A small network was shown many inputs. Here are its activations along a few directions, one row for each input.
In each table, some parts of the input vary, and every possible input appears once, in random order.
A made-up example of a description, with smaller parts first: values(3) and (point or ring(11) or (line(4) and ring(8))).
Shared parts are said once, and a part with two or three values counts as separate values.

Other details of the inputs shift rows strongly along three fixed directions, in all tables alike. That doesn't count.

A family of inputs:
r1: [-23  -4  19 -25 -25  34  13 -38  15 -34  18  -4]
r2: [-28  -4   8 -28 -27  26  10 -31  24 -35   1 -38]
r3: [  8  47 -15 -18   1 -38 -33 -23 -51 -41   9  81]
r4: [-26   6   1 -42 -19   6  22  25  17  14  -5 -48]
r5: [ -1  44 -16 -29 -12 -35 -42 -16 -51 -33  12  60]
r6: [-27  -5  10 -51 -23   7  25  20  22  11   0 -42]
r7: [ -1 -40   8  18  55  69  17 -72  31  17   3  20]
r8: [ -3   5  12  -3 -20 -11  -9 -34  -7 -23  18  17]
r9: [-41   5   8 -76 -15  32   0 -26  18 -20   0 -27]
r10: [  7 -29  11  41  65  30  -5 -91  -1  23  15  60]
r11: [ 45 -25 -13  72  57   7  -4  11  26  42  15  24]
r12: [  0  -5  -3 -22 -15  31  11 -27   9 -22 -14  -9]
r13: [ 39   3 -13  57  -5 -26  -4  70  10  32  -2 -18]
r14: [-32   4   5 -34 -12   9  -7  26  20   3 -20 -41]
r15: [ 16  41 -23 -21   7 -47 -18 -19 -51 -46  11  82]
r16: [  6  -9  23  -5  11  -2   8  74   2  26 -20 -78]
r17: [-28  14  11 -29 -14   8  25  28  21  -2 -26 -43]
r18: [  7 -14  20  -8  13  -4   8  75   5  22 -22 -77]
r19: [-16  -3 -12 -28  -9  -6  18  46  21  21 -12 -55]
r20: [  7  12 -11  -1 -20   6  -2 -19 -20 -18  -6  11]
r21: [ 41  28   2  -5   0 -62 -27  47 -73 -13  14  27]
r22: [  2  43  -3 -29  -4 -30 -28 -36 -50 -45  17  90]
r23: [ 21  -5  -8  20 -27 -21  -2  35 -15   7  -9   2]
r24: [  5  -4  -3  -2 -27  11  12  35  34  -6 -12 -53]
r25: [-28   0  23 -18 -35  16  10 -20  21 -16   0 -42]
r26: [ 12  -5   9   8 -27   6  11  32  26   5   2 -28]
r27: [ -7 -19   7  10 -25  -4   9  18   6  11 -17 -31]
r28: [-34  10  22 -72 -10  30  35 -54  11 -26  11   5]
r29: [ 32 -29  -5  86  70  -8 -18 -18  12  47  19  37]
r30: [-16  -6   5   5 -19   6   4  -8   6   4 -25 -39]
r31: [-21   0  48 -75  -9  34  18 -19  -7 -30   5 -35]
r32: [  7 -11   2  37 -19   2  12  69  35  33 -13 -66]
r33: [-13  -3   1  13 -25   1   6  25  21   2  -8 -55]
r34: [-37  19  14 -62 -17  25  37 -24  14 -15  -4 -28]
r35: [-26   1   4 -44 -22   5  23  27  17  15  -3 -46]
r36: [  3  40 -25 -42 -11 -35 -37 -15 -48 -31  21  54]
r37: [  9 -32  12  41  54  21  -5 -74  -1  26  13  53]
r38: [-24   7  10 -37 -19   1  35  26  18  10 -12 -44]
r39: [  3  35   1 -32  -9 -33 -25 -25 -43 -43  14  82]
r40: [ 13   0 -24  23 -11 -20  -9  21 -24  -8 -13   4]
r41: [-14   5  13 -30 -28  48  21 -38  12 -18 -12 -19]
r42: [ 22  41   9 -38   0 -30 -22 -11 -74 -42  22  40]
r43: [ 25  35 -14   3 -18 -75 -13  54 -45 -10  -1  48]
r44: [  9 -30 -10  46   0 -25  -3  53  16  37 -35 -51]
r45: [ 26 -57  -1  76  66  30  10  25  60  62   3 -21]
r46: [ 19 -59  -2  92  76  19   6   7  34  79 -11  -7]
r47: [  9 -24   7  49  57  25  -3 -58  15  20  31  43]
r48: [-38  13   3 -71 -16  30  23 -30  13 -16   4 -29]
r49: [ 28  34 -39  -4 -10 -78 -10  51 -44 -12  -1  28]
r50: [ 13   5 -21  31 -20 -29 -10  50  -5  -7  -1 -19]
r51: [-35  20   7 -61 -10  26  33 -32  12 -21  -3 -22]
r52: [-41  21  24 -56 -17  28  31 -18  17 -23 -14 -23]
r53: [-37  13  10 -62  -6  34  -2 -37  10 -10   7 -11]
r54: [ 15  34 -16  -1  -9 -59 -45  25 -51  -8  12  60]
r55: [ 28  28 -45 -10 -10 -75 -24  45 -47  -7  11  35]
r56: [ 19 -19 -24  50  -8 -41  -9  67  -3  27 -29 -34]
r57: [ 40  24  -9 -10   3 -63 -30  52 -66 -23   3  14]
r58: [ -8 -10  -1  16 -18  10  10  23   4   9 -20 -34]
r59: [  0 -25   2  38 -11  -9   8  44  12  37 -23 -44]
r60: [  0   8  -5  -4  -6 -12 -17 -45 -10 -36  14  21]
r61: [ 26 -27   6  34  58  44   5 -73   5  22  19  69]
r62: [ -6  -9   6   1 -37  13  17  31  12  11 -24 -48]
r63: [ 13   4 -10  35 -29 -31  -7  59  -6   3   2 -19]
r64: [ 14 -14 -10  40 -12  -7   7  75  33  29 -15 -63]
r65: [ 22 -14  -6  56 -16 -46  -8  76   7  30  -1 -28]
r66: [ 34 -46  -1 103  67  -9  -6  26  26  71  17  16]
r67: [ 21 -27   4  74  57  -2 -11 -17  17  44  18  24]
r68: [ 20  33 -26  -1   0 -63 -37  28 -44 -28  -3  60]
r69: [ 21 -39 -11  48  75  30  -7 -67  -2  12  16  71]
r70: [  8  44 -26 -38   1 -36  -4 -36 -49 -43  20  66]
r71: [ -4  -3   9   6 -35  11  14  36  26   5  -4 -51]
r72: [ 18  36 -24  -9 -23 -66 -39  49 -49   4  14  36]
r73: [ -2 -29  16  22  62  77  14 -90  40  10  30  32]
r74: [  7  -2 -11  23 -29 -22  -2  39 -19   4 -14 -12]
r75: [ 19 -25   2  42  54  37   3 -56   3  27  13  51]
r76: [-39  16  26 -57 -16  27  29 -23  15 -23  -9 -12]
r77: [-39  16  15 -60 -12  28  28 -19  20 -30 -17 -25]
r78: [ 18  -7  -5  39 -16  -2  11  75  37  33 -18 -66]
r79: [ -7 -44  13  28  67  51   6 -91  24  21   3  28]
r80: [-47   5  14 -70  -9  36  -5 -40  18 -31  -7 -13]
r81: [ 14   6 -20  33 -19 -39 -14  41  -7  -2  -1 -18]
r82: [  9  10   5  -8 -20   5  -3 -32 -10 -31  27  35]
r83: [-48   3  31 -69 -17  38   1 -40  18 -21   2  -5]
r84: [-13  -3   7   9 -18  18  10  11  19  -6   2 -33]
r85: [ 33 -32  -9  84  71 -12 -19 -16  12  43  19  39]
r86: [ -2  42 -13 -35  -8 -30 -28 -21 -42 -51   4  64]
r87: [-32  -3  14 -24 -25  34  15 -45   5 -18 -11 -24]
r88: [-14   1   4 -36 -30  43  20 -28  16 -25 -19 -30]
r89: [  9   9 -15  30 -21 -22  -8  41  -5  -5   0 -20]
r90: [-43  13  20 -53  -8  33  -5 -33  11 -14  -2  -5]
r91: [  2  44 -16 -37 -18 -37 -34  -8 -50 -21  22  51]
r92: [ 18   2 -24  39 -11 -28 -11  36 -26   5 -14   1]
r93: [ 28 -43  -3  68  48   2  -2   3   2  44   6  38]
r94: [  2 -42  25   8  41  72  25 -70  37  21   7  24]
r95: [ 15 -39   7  42  56  57  18 -34  38  44  -6   4]
r96: [ 14  18   2  -7 -17  10  -2 -32  -7 -28  24  32]
r97: [-29  -7   5 -27 -22  31  13 -44   6 -25 -15 -27]
r98: [-16  -2  11   9  -2  -8   5  73  29  33 -33 -48]
r99: [ 11 -37  14  38  52  18  -4 -71   1  25  14  56]
r100: [ 19  29 -20 -12 -24 -68 -38  50 -46   3  16  39]
r101: [ -9 -10  -4   3 -16  10   5  14  20 -16  -2 -35]
r102: [  4   3 -12 -14 -20   8  -1 -22 -13 -28  -8   7]
Description of these inputs: line(6) and (point or ring(6) or (values(2) and line(5))).
Question: The inputs of r69 and r74 match in every part but the line(6) part. If r57 is changed in the same way as r69 into r74, which row does it become?
Answer: r21
Question: The inputs of r75 and r23 match in every part but the line(6) part. If r90 is changed in the same way as r75 into r23, which row does it become?
Answer: r83
Question: Which other rows does r67 become when the line(5) part takes its other values? List them by row number.
Answer: r13, r32, r47, r84
Question: Which other rows does r36 become when the ring(6) part takes its other values? List them by row number.
Answer: r14, r19, r70, r77, r86
Question: Which other rows does r60 become when the values(2) part takes its other values? List them by row number.
Answer: r44
Question: Which other rows does r92 become when the values(2) part takes its other values? List them by row number.
Answer: r89
Question: A walk changes only the line(6) part. It starts at r65 and steps to r66. List the rest of the walk in order.
Answer: r47, r33, r81, r2
Question: Which other rows does r46 become when the line(5) part takes its other values? List them by row number.
Answer: r20, r30, r92, r95
Question: A walk changes only the ring(6) part. It starts at r34 and steps to r4. List the rest of the walk in order.
Answer: r91, r90, r98, r52

A family of inputs:
r103: [ 37  26  -7 -14   3 -30  -4  15 -33  11  25  61]
r104: [-13   4  32  -7 -22 -27  24  80  23   8 -14 -48]
r105: [  3  40 -18 -27 -70 -11   9 -12 -15 -54 -10  -2]
r106: [ -1  -3  18  21 -52  -9  -4  57  17   6  -8 -69]
r107: [-24 -11   5 -25 -32  -5  12  57  -1   4 -51 -88]
r108: [-33 -10   0  -9  31  19 -13 -66  11   4  12  40]
r109: [  4  10 -36  17   9 -45 -29  -7 -27  -2   7  65]
r110: [ 34 -21  14  55   8  -7 -11  29   2  22   4 -15]
r111: [ 47   1  -8  30  -2 -28 -26  -5 -45 -24  20  37]
r112: [-20  41 -17 -51 -49 -23  -2 -15 -26 -41 -31   8]
r113: [-11  -4  12 -24  52  35   9 -14  44   7  17 -17]
r114: [-19  11  11 -28 -11  64  33 -96   4 -45   5  13]
r115: [ 27  26 -19 -11  30 -43 -10   4 -39  -5  44  46]
r116: [ 10  13  -3  17  10 -46 -47  -5 -47   3   8  51]
r117: [ -6 -20  -4   6   9  45  20 -53  42  -2   9   8]
r118: [ 10  10 -38   9   5 -44 -20  -1 -25   2 -10  53]
r119: [ -5 -18  -4  51  35 -23 -26  33   7  55  -5   2]
r120: [ 16 -30   0  28  36 -21 -20  31 -16  32 -18  -8]
r121: [ -9 -22   4  25  13  34   5 -39  40   8  25   4]
r122: [-18 -28  32  -4  36  31  -6 -36  10  19 -10  -8]
r123: [ 12 -29  10  24  27  48  28 -41  18   5  -2  -4]
r124: [-28   5  -2 -28 -47  33  16 -36  31 -38   9 -21]
r125: [ 39 -29  -7  60  18  -7   4  41  -3  26  -6 -22]
r126: [-10  47   0 -72 -54   4  -1  16 -26 -51  11  19]
r127: [-27  -8   0 -24 -34  -1  23  53   0   8 -57 -78]
r128: [-10  -4  14 -21  43  52   9  -5  42   1  12   1]
r129: [ 10 -14 -14  45  39 -14   6  35   1  50 -35  -8]
r130: [  0 -16  24 -27  41  32  34 -22  26  34  32  -7]
r131: [-14  34   0 -16 -72 -13 -14   0 -15 -42  15 -15]
Question: What is each input in this table made of?
Answer: point or ring(6) or (values(2) and ring(11))
Question: Which other rows does r107 become when the values(2) part takes its other values? List them by row number.
Answer: r125
Question: List by row number the other inputs of the same sort as r128.
Answer: r103, r113, r115, r126, r130

A family of inputs:
r132: [ 24 -33   5  50  41  18  -3 -42   0  21   3  31]
r133: [  7  33 -22 -14 -52 -27  -9  12 -16 -37   8   4]
r134: [ 44  -2 -17  59   0 -41   0  71 -14  25  -5  -8]
r135: [ 15  28 -37  20 -41 -58 -24  34 -29 -17 -11  14]
r136: [ 21  26 -39  15 -40 -52 -15  36 -39 -14 -14  14]
r137: [  3   2  19 -13   7  40   5 -96 -11 -42  30  47]
r138: [-19  18  10 -53  11  16  -7 -64 -26 -37   7  41]
r139: [-52  -3  30 -64 -17  45  33  -6  45   1  -3 -56]
r140: [-55  21  19 -94 -50  31  18 -16   7 -43 -25 -48]
r141: [ 21 -23   9  13  68  13  -2 -16   0  29  25  30]
r142: [ -9  20  17 -56  13  25  -2 -59 -17 -38  24  37]
r143: [  0 -17   9   4  49  20   9  -2  27  35  13  16]
r144: [  5  31  -1 -10 -60 -22 -16  -1 -32 -46  13   4]
r145: [  5  38  -6 -37 -25 -32 -11  24 -28 -27   6  14]
r146: [-18 -16   4   2   3  -5  10  59  34  44 -31 -54]
r147: [ 18 -24   0  49  40  16  -7 -29  20  17  27  33]
r148: [-20 -35  17  17 -20  32  13  16  36  23 -27 -71]
r149: [ 17  26 -17  -2  -8 -62 -27  44 -51  -4  -7  10]
r150: [-10 -30   9  17  -8  25  28  30  32  23 -36 -69]
r151: [-11 -22   6  13  67  14  -1 -40  14  36  12  46]
r152: [ 41 -10 -23  64  36 -18  -2  23   2  33  13  34]
r153: [-27 -28   8  21 -12  22   9  23  46  20 -25 -68]
Question: What is each input in this table made of?
Answer: values(2) and (line(5) or ring(6))
Question: The inputs of r153 and r147 match in every part but the values(2) part. If r140 is changed in the same way as r153 into r147, which row does it become?
Answer: r145
Question: Which other rows does r134 become when the values(2) part takes its other values? List them by row number.
Answer: r150

A family of inputs:
r154: [  3  20 -21  -6 -32 -39 -12  62  -7   1 -14 -30]
r155: [ 28  -7 -23  49  74 -38 -23   2 -18  36   9  66]
r156: [ -9  36   6 -64 -50  13  16 -53 -21 -69  28   9]
r157: [-40   2  21 -47 -38  52  34 -54  42 -23  18 -23]
r158: [  1 -17  19   0  54  21  -7 -47 -10  13  17  37]
r159: [ -9 -13   0  -4 -31   2  25  53  12  15 -47 -72]
r160: [-24 -34  13  16  64  26   6 -30  39  46  -4  14]
r161: [ 16 -30  11  51  22  16  -9 -33  -4   6   2   8]
r162: [ 21  21 -37  30 -29 -67 -23  32 -48   3 -19  46]
r163: [-20 -16  -3  -1   9   4  10  48  33  33 -24 -57]
r164: [ 22 -28   0  36  33   5   6  57  29  46  -4 -32]
r165: [ 21  24 -16  13  -3 -23  -6  28  -6  -8   9  23]
r166: [-21  -4  22 -23 -16  -8   9  45   4  11 -26 -60]
r167: [  1 -19  -6  33  25  35  -6 -75  10 -14   9  29]
r168: [ 47   6 -23  69  40 -47 -27  27 -15  30  25  83]
r169: [-15  -6   7 -24   5   7   7  16   7   3 -13 -35]
r170: [  9 -12 -11  27   5  -6   5  73  34  39 -13 -48]
r171: [-18 -25  40 -20  21  64  22 -30  36   9   9 -29]
r172: [  0 -13  12   1   9  14   8 -26 -17   6 -18   9]
r173: [  5  20 -10 -14 -15   4  10 -36  -4 -27  31  26]
r174: [ 44   6  -3  36  15 -28  -8  -7 -34   3  41  56]
r175: [ -5  32  -5 -43 -14 -28 -11  -8 -40 -39  -1  20]
r176: [ 18  15 -21  12  26 -29 -35 -40 -35  -5  30  96]
r177: [  5  11   4 -11 -31  -4  15  63  16  -6 -10 -50]
r178: [ 16 -14  20  28   3   0  15  70  24  35  -8 -47]
r179: [-24   3  28 -55 -12  35   5 -42  -2 -25   7 -14]
r180: [-18   2   6 -20   4  28  -1 -42  17  -9  16  23]
r181: [-32 -12   5 -32  10  59  24 -79  17 -13 -14   6]
r182: [-38 -14  12 -24  17  33   6 -36  28  11  -1  -3]
r183: [  3  43 -19 -29 -89 -34 -20  -7 -55 -85 -10 -11]
r184: [ 15 -25   0  26  35   0   1  43  20  41  -8 -26]
r185: [  -3   48  -30   -9 -112  -64  -34   28  -51  -66  -19  -11]
Question: The inputs of r173 and r157 match in every part but one. If r163 is changed in the same way as r173 into r157, which row does it become?
Answer: r182
Question: What is each input in this table made of?
Answer: line(4) and (values(2) or line(6))
Question: Which other rows does r158 become when the line(6) part takes its other values? List them by row number.
Answer: r166, r171, r174, r178, r179
Question: Which other rows does r167 become when the line(4) part takes its other values? List them by row number.
Answer: r161, r183, r185
